A small network was shown many inputs. Here are its activations along a few directions, one row for each input.
In each table, some parts of the input vary, and every possible input appears once, in random order.
Descriptions start from the smaller parts, as in this example, which fits no table here: one of 3 separate values, together with either a single point or one of 9 places along a line or (one of 5 places around a ring, together with one of 6 places along a line).
Shared parts are said once, and a part with two or three values counts as separate values.

Other details of the inputs shift rows strongly along two fixed directions, in all tables alike. That doesn't count.

A family of inputs:
x1: [ 14 -60  36 -45  -2  -8 -12   2  21   5 -33 -11  -3]
x2: [ -4 -36   8  -9  -3 -13  15 -15  13  44 -23 -15   4]
x3: [-33  57 -12  42 -23 -57 -27  31  40  14  44  12  19]
x4: [ -1 -44  14  -1   5  -2  14 -16  13  30 -34 -13   9]
x5: [ -6 -26  27   0  -5   5  12 -14   0  39 -27  11   8]
x6: [ 16  87 -47  11  14  45 -15  26 -53 -90  57  24 -18]
x7: [ -2 -30  26  -2  -5  21  10 -17 -17  23 -37   4  10]
x8: [  5  88 -58  14  24  15  -9  37 -27 -95  75   3 -19]
x9: [  0 -29  28   2  -5  23  10 -14 -19  20 -39   1   5]
x10: [ 59  26 -16 -29  21  90  24 -23 -82 -62 -14  12 -40]
x11: [  3 -46  13 -13   4   0  21 -22   8  40 -22 -12   5]
x12: [  8  91 -64   3  18  22 -12  30 -35 -84  68  -7 -25]
x13: [ 60   2 -28 -25  37  82  25 -20 -79 -74 -11 -11 -41]
x14: [ 29 104 -53  11  17  36 -17  23 -53 -92  56   9 -26]
x15: [ 12 -43  15  -7  -6  -8  22 -31   8  22 -25 -11  -4]
x16: [ -5 -35  22  -3 -25  13   8 -16  -3  42 -28  15  -7]
x17: [-33  51  -7  44  -3 -35 -25  41  26  -3  37   6  30]
x18: [ -4 -28  27   0  -4  19   8 -15 -10  33 -32   2   8]
x19: [ 17  87 -46  13  22  46 -20  31 -59 -78  35   1 -14]
x20: [-39  50 -11  43  -3 -51 -25  36  32  -1  45  18  33]
x21: [  6 -26  23  -5 -15   4  17 -23  -1  26 -28  16   5]
x22: [  3 -42   9 -10   2  -9  15 -19   9  41 -23 -16  -2]
x23: [-10 -39  13 -16 -12  -3  22 -21  12  38 -12  -5  -1]
x24: [-37  44 -31  39   7 -54 -28  32  47  -7  46  -6  33]
x25: [-33  51 -32  37   9 -50 -32  34  45   0  49 -16  22]
x26: [ 20  95 -49  12  22  41 -17  30 -60 -84  46   8 -20]
x27: [  7 -23  26   0 -16   4  19 -16   2  27 -28  13   2]
x28: [ -3 -28  30   3  -4   5  16  -9  -4  30 -32  13   6]
x29: [ -5 -36  23  -4 -29  13   9 -13  -5  47 -33  14  -6]
x30: [  2 -44  10 -12   6  12  15 -22   4  34 -34 -16   8]
x31: [ 60  21 -15 -24  17  89  24 -22 -84 -71 -20  12 -40]
x32: [-40  63 -29  41 -12 -87 -29  33  68   8  65 -10  24]
x33: [ 13 -37  14 -16  -4  -3  23 -34  10  30 -21 -12  -3]
x34: [-12 -38  11 -12 -15 -12  16 -20  16  41 -14  -7  -5]
x35: [-33  60 -29  38  -8 -82 -28  27  63   4  66 -11  21]
x36: [-37   5  11  -1 -14 -87 -54  48  77  15  30 -10  26]
x37: [ -1 -29  28   2  -5   9  15 -14 -11  23 -34  12   3]
x38: [ 12 -39  17  -8  -5  -9  24 -29  13  25 -24  -9  -4]
x39: [ 64  -4  -9 -71  36  73  -7  -2 -63 -95 -18  -8 -41]
x40: [-38  44 -25  49   5 -58 -31  37  50  -8  48 -11  32]
x41: [ -7 -22  20   3  -7  13   3 -13  -9  33 -32  -2   4]
x42: [ 49  17 -14 -24  13  99  21 -11 -87 -66 -11  19 -43]
x43: [-57  53 -27  45 -11 -84 -27  40  66   1  79   7  35]
x44: [ -5 -37  27  -5 -21  19  13 -19  -3  42 -26  19  -2]
x45: [-41   7  10  -2  -4 -88 -56  45  79   9  39  -2  27]
x46: [ -9 -46  18  -5 -12  -5  21 -19  13  28 -16  -3  -3]
x47: [ 10 -63  39 -40  -5 -15 -16   3  28   6 -32  -9   2]
x48: [-38  52 -12  41  -6 -50 -27  35  31  10  41  11  23]
x49: [  0 -48  18  -3   2 -12  20 -18  12  34 -25  -9   4]
x50: [ 51  18 -38 -34  37  90  17 -20 -79 -64 -23 -19 -38]
x51: [ 13 -42  11 -14  -5  -3  22 -36   6  23 -23  -7  -1]
x52: [  2 -65  39 -42  -1 -21 -22  -2  28  25 -35  -9  -6]
x53: [  0 -49  11  -8   2  -5  19 -23   9  31 -24  -7   9]
x54: [ -1 -41  28  -2 -23  21  16 -17  -9  29 -32  17  -4]
Each input here is: one of 6 places along a line, together with either a single point or (one of 2 separate values, together with one of 4 places along a line).
- The inputs of x40 and x4 match in every part but the place on the line of 6. If x31 is changed in the same way as x40 into x4, which row does it become? => x27
- The inputs of x30 and x25 match in every part but the place on the line of 6. If x45 is changed in the same way as x30 into x25, which row does it become? => x52
- A walk changes only the place on the line of 4. It starts at x54 and steps to x31. List the rest of the walk in order. => x37, x9
- Which other rows does x5 become when the place on the line of 6 takes its other values? List them by row number. => x20, x26, x28, x37, x48
- Which other rows does x21 become when the choice among 2 separate values takes its other values? List them by row number. => x51
- Which other rows agree with x3 in the place on the line of 6? List them by row number. => x2, x12, x19, x26, x29, x32, x36, x50
